a =
 0.97   4.42   0.86   0.13  -1.50   0.34  -3.97  -0.92  -3.94  -2.13   1.94  -2.96
 1.04   5.16   0.82  -0.03  -1.38   0.37  -3.90  -0.62  -4.09  -2.41   2.36  -3.15
 0.85   4.28   1.48  -0.91  -0.60  -0.41  -4.73  -0.18  -4.24  -2.67   1.55  -2.14
-1.61   1.53   2.53  -1.82  -1.03  -0.81   3.42   2.65  -0.70  -0.03   0.63   0.11
 1.28   1.36   1.88  -0.65  -4.54  -1.53   5.17   2.45   4.32   0.32  -0.57  -2.00
 0.94   4.72   1.11  -0.39  -1.61   0.12  -4.04  -0.62  -3.73  -2.35   2.06  -2.90
 1.14   1.09   1.83  -0.90  -4.38  -2.08   5.48   1.93   3.91   0.46  -0.83  -2.04
 1.18   1.38   1.93  -0.70  -4.57  -1.51   5.24   2.31   4.15   0.49  -0.62  -2.11
 1.30   1.34   1.82  -0.77  -4.69  -1.38   5.20   2.20   4.23   0.45  -0.59  -2.12
-1.32   1.92   3.37  -2.23  -2.01   1.27   2.46   0.08  -1.02  -1.19   0.46  -0.96
a[0, 0]: 0.97
a[:, 8]: [-3.94, -4.09, -4.24, -0.70, 4.32, -3.73, 3.91, 4.15, 4.23, -1.02]
a[:, 9]: [-2.13, -2.41, -2.67, -0.03, 0.32, -2.35, 0.46, 0.49, 0.45, -1.19]
a[8, 10]: -0.59
a[9, 2]: 3.37
a[6, 11]: -2.04
a[9, 11]: -0.96
a[6, 5]: -2.08
a[3, 8]: -0.70
a[2, 10]: 1.55
a[9, 4]: -2.01
a[0]: [0.97, 4.42, 0.86, 0.13, -1.50, 0.34, -3.97, -0.92, -3.94, -2.13, 1.94, -2.96]
a[:, 10]: [1.94, 2.36, 1.55, 0.63, -0.57, 2.06, -0.83, -0.62, -0.59, 0.46]
a[6, 10]: -0.83
a[9, 0]: -1.32
a[9]: [-1.32, 1.92, 3.37, -2.23, -2.01, 1.27, 2.46, 0.08, -1.02, -1.19, 0.46, -0.96]
a[0, 8]: -3.94
a[2, 1]: 4.28
a[1, 6]: -3.90
a[7]: [1.18, 1.38, 1.93, -0.70, -4.57, -1.51, 5.24, 2.31, 4.15, 0.49, -0.62, -2.11]
a[5, 1]: 4.72
a[:, 3]: [0.13, -0.03, -0.91, -1.82, -0.65, -0.39, -0.90, -0.70, -0.77, -2.23]
a[3, 6]: 3.42
a[1, 1]: 5.16
a[1, 7]: -0.62
a[9, 1]: 1.92
a[2, 5]: -0.41
a[8, 4]: -4.69
a[2, 7]: -0.18
a[4, 2]: 1.88
a[:, 11]: [-2.96, -3.15, -2.14, 0.11, -2.00, -2.90, -2.04, -2.11, -2.12, -0.96]
a[6]: [1.14, 1.09, 1.83, -0.90, -4.38, -2.08, 5.48, 1.93, 3.91, 0.46, -0.83, -2.04]
a[6, 6]: 5.48
a[5, 9]: -2.35

data = [[1.10, 0.36, -0.98, 1.27, -3.16, -3.30, -0.16, 2.49, -4.89, 0.18, 0.45, 4.28], [-1.99, 4.01, -0.57, 0.29, -2.41, -5.03, -2.99, -3.52, 0.58, 1.91, -3.05, 3.01], [1.44, -3.26, -1.36, -2.32, 0.17, 1.23, 1.12, 3.16, -4.87, 0.02, 2.32, 1.18], [0.81, 1.07, -0.83, 1.86, -3.30, -3.93, -0.69, 2.03, -4.19, 0.25, 0.14, 4.21], [0.12, -3.21, -2.82, -7.21, 1.47, 0.75, -0.86, -0.13, -5.56, 1.77, 1.09, 1.75], [1.05, -3.40, -2.32, -4.77, 0.87, 0.83, 0.06, 1.63, -5.49, 0.72, 1.88, 1.60], [-2.53, 1.51, -2.09, -6.27, 1.23, -1.51, -3.48, -5.97, 0.92, 3.22, -2.50, 0.35], [-0.61, -2.20, -1.94, -7.13, 2.53, 1.95, -1.06, -2.34, -1.55, 1.85, 0.03, -0.65], [0.90, -3.11, -3.05, -6.27, 0.42, 0.11, -0.56, 0.87, -6.68, 1.59, 1.45, 2.44], [1.83, -2.78, -1.18, -1.03, -0.80, 0.23, 1.09, 3.41, -5.37, -0.43, 2.15, 1.94], [0.84, 0.58, -0.94, 1.77, -3.38, -3.74, -0.44, 2.32, -4.73, 0.24, 0.31, 4.38], [-1.29, -1.16, -1.16, -5.52, 2.83, 2.13, -1.01, -3.05, 0.95, 1.50, -0.34, -1.97], [-0.81, 3.57, -0.12, 2.50, -2.96, -4.72, -1.74, -1.35, -0.33, 0.92, -2.11, 3.21], [-2.43, 4.09, -1.49, -1.55, -2.01, -5.37, -3.85, -5.05, 0.24, 3.00, -3.52, 3.42]]
Rows and columns are counted from 0.
row 0 col 0 -> 1.10
row 4 col 6 -> -0.86
row 9 col 6 -> 1.09
row 11 col 6 -> -1.01
row 3 col 7 -> 2.03
row 11 col 5 -> 2.13
row 12 col 9 -> 0.92
row 10 col 0 -> 0.84
row 12 col 2 -> -0.12
row 13 col 10 -> -3.52
row 7 col 9 -> 1.85
row 2 col 10 -> 2.32
row 10 col 9 -> 0.24
row 4 col 9 -> 1.77
row 13 col 5 -> -5.37
row 0 col 3 -> 1.27
row 3 col 2 -> -0.83
row 0 col 2 -> -0.98
row 2 col 6 -> 1.12
row 3 col 0 -> 0.81
row 10 col 6 -> -0.44
row 6 col 9 -> 3.22
row 2 col 0 -> 1.44
row 4 col 11 -> 1.75
row 11 col 1 -> -1.16
row 9 col 1 -> -2.78
row 4 col 7 -> -0.13
row 3 col 6 -> -0.69
row 9 col 0 -> 1.83
row 6 col 2 -> -2.09
row 1 col 4 -> -2.41
row 2 col 7 -> 3.16
row 8 col 0 -> 0.90
row 11 col 7 -> -3.05
row 4 col 8 -> -5.56
row 8 col 7 -> 0.87
row 2 col 9 -> 0.02
